These are the activations of a small neural network, seen along a few directions. Each row is one input.
In each table, some parts of the input vary, and every possible input appears once, in random order.
A made-up example of a description, with smaller parts first: one of 2 separate values, together with either a single point or one of 9 places around a ring or (one of 5 places around a ring, together with one of 6 places along a line).
Shared parts are said once, and a part with two or three values counts as separate values.
In the rows, 100 means zero.

Other details of the inputs vary at random and push rows far along two fixed directions, the same in every table; ignore that.

Rows:
x1: 152 115 97 125 97 128 99 86 70 63 100
x2: 108 102 97 99 95 113 89 99 107 97 101
x3: 101 91 102 102 116 99 102 98 99 103 97
x4: 51 98 79 109 87 122 71 135 116 129 128
x5: 106 92 98 107 99 104 96 106 99 90 103
x6: 106 89 103 105 105 99 97 97 99 97 95
x7: 111 103 100 97 106 114 92 92 105 102 97
x8: 149 115 107 113 94 117 96 77 87 80 84
x9: 109 104 96 101 94 118 91 104 104 92 102
x10: 56 80 79 99 121 128 80 131 118 115 128
x11: 94 101 125 78 115 34 117 87 90 124 69
x12: 85 95 107 68 103 51 132 93 108 115 82
x13: 47 94 86 108 98 124 75 128 122 116 131
x14: 84 81 114 72 95 33 138 97 101 108 83
x15: 147 122 98 116 89 135 94 87 81 69 96
x16: 103 107 91 98 102 122 97 102 99 94 104
x17: 148 124 94 116 93 138 94 86 79 68 99
x18: 86 94 112 66 105 51 131 92 110 118 80
x19: 101 95 94 103 107 109 102 104 94 93 106
x20: 89 102 128 78 80 21 145 83 98 111 78
x21: 58 75 82 101 110 125 71 130 123 114 127
x22: 134 125 107 120 76 94 107 84 80 90 91
x23: 85 107 105 103 83 87 104 100 101 111 103
x24: 57 79 83 99 123 129 78 130 119 117 126
x25: 148 120 106 111 104 120 101 77 84 82 85
x26: 108 90 102 103 112 102 97 94 99 99 98
x27: 77 100 108 104 89 83 104 100 107 104 105
Description of these inputs: either a single point or one of 6 places along a line or (one of 2 separate values, together with one of 10 places around a ring).
Question: Change only the place on the ring of 10 in x5. List by row number the other rows that result.
Answer: x1, x3, x6, x10, x14, x19, x21, x24, x26
Question: Which other rows belong to the same alternative as x23? List them by row number.
Answer: x4, x13, x20, x22, x27
Question: Change only the choice among 2 separate values in x24. List by row number the other rows that result.
Answer: x18

Rows:
x28: 58 83 84 87 100 105 92 127 121 116 118
x29: 61 80 87 99 101 105 90 127 115 113 120
x30: 56 85 90 86 103 107 95 118 123 117 117
x31: 58 97 93 86 104 103 88 119 118 129 111
x32: 154 125 87 151 98 177 69 96 71 56 117
x33: 150 115 115 117 88 89 110 73 76 77 82
x34: 116 106 113 84 91 58 134 82 90 92 80
x35: 117 107 121 95 92 52 124 79 91 102 75
x36: 56 85 95 78 101 90 95 117 125 125 107
x37: 109 96 120 88 90 38 141 78 93 97 78
x38: 129 121 98 117 95 137 82 94 94 88 100
x39: 102 114 86 130 105 157 61 113 92 97 122
x40: 136 87 110 82 133 82 119 78 91 90 72
Question: What do these inputs look like to the network?
Answer: either a single point or (one of 2 separate values, together with one of 6 places along a line)

Rows:
x41: 87 88 105 89 118 86 106 99 106 114 97
x42: 49 106 84 96 94 127 78 131 121 127 127
x43: 151 103 120 84 102 61 133 65 83 82 61
x44: 57 85 85 96 128 124 75 124 116 126 119
x45: 52 97 85 98 92 118 75 132 117 128 122
x46: 156 99 117 89 101 62 139 64 88 81 64
x47: 81 87 97 86 97 80 123 108 103 94 107
x48: 185 118 96 152 93 147 96 78 55 40 100
x49: 135 127 75 162 86 195 41 113 83 70 133
x50: 90 94 106 83 119 89 101 103 108 108 89
x51: 86 108 116 85 76 46 130 83 104 114 85
x52: 95 89 102 79 114 92 98 97 106 109 93
x53: 75 98 111 99 80 72 106 103 110 108 105
Question: What do these inputs look like to the network?
Answer: either one of 2 separate values or one of 5 places around a ring or one of 6 places along a line
Question: A walk changes only the place on the line of 6. It starts at x44 and steps to x41. List the rest of the walk in order.
Answer: x50, x52, x43, x46
Question: Which other rows belong to the same alternative as x48? List them by row number.
Answer: x47
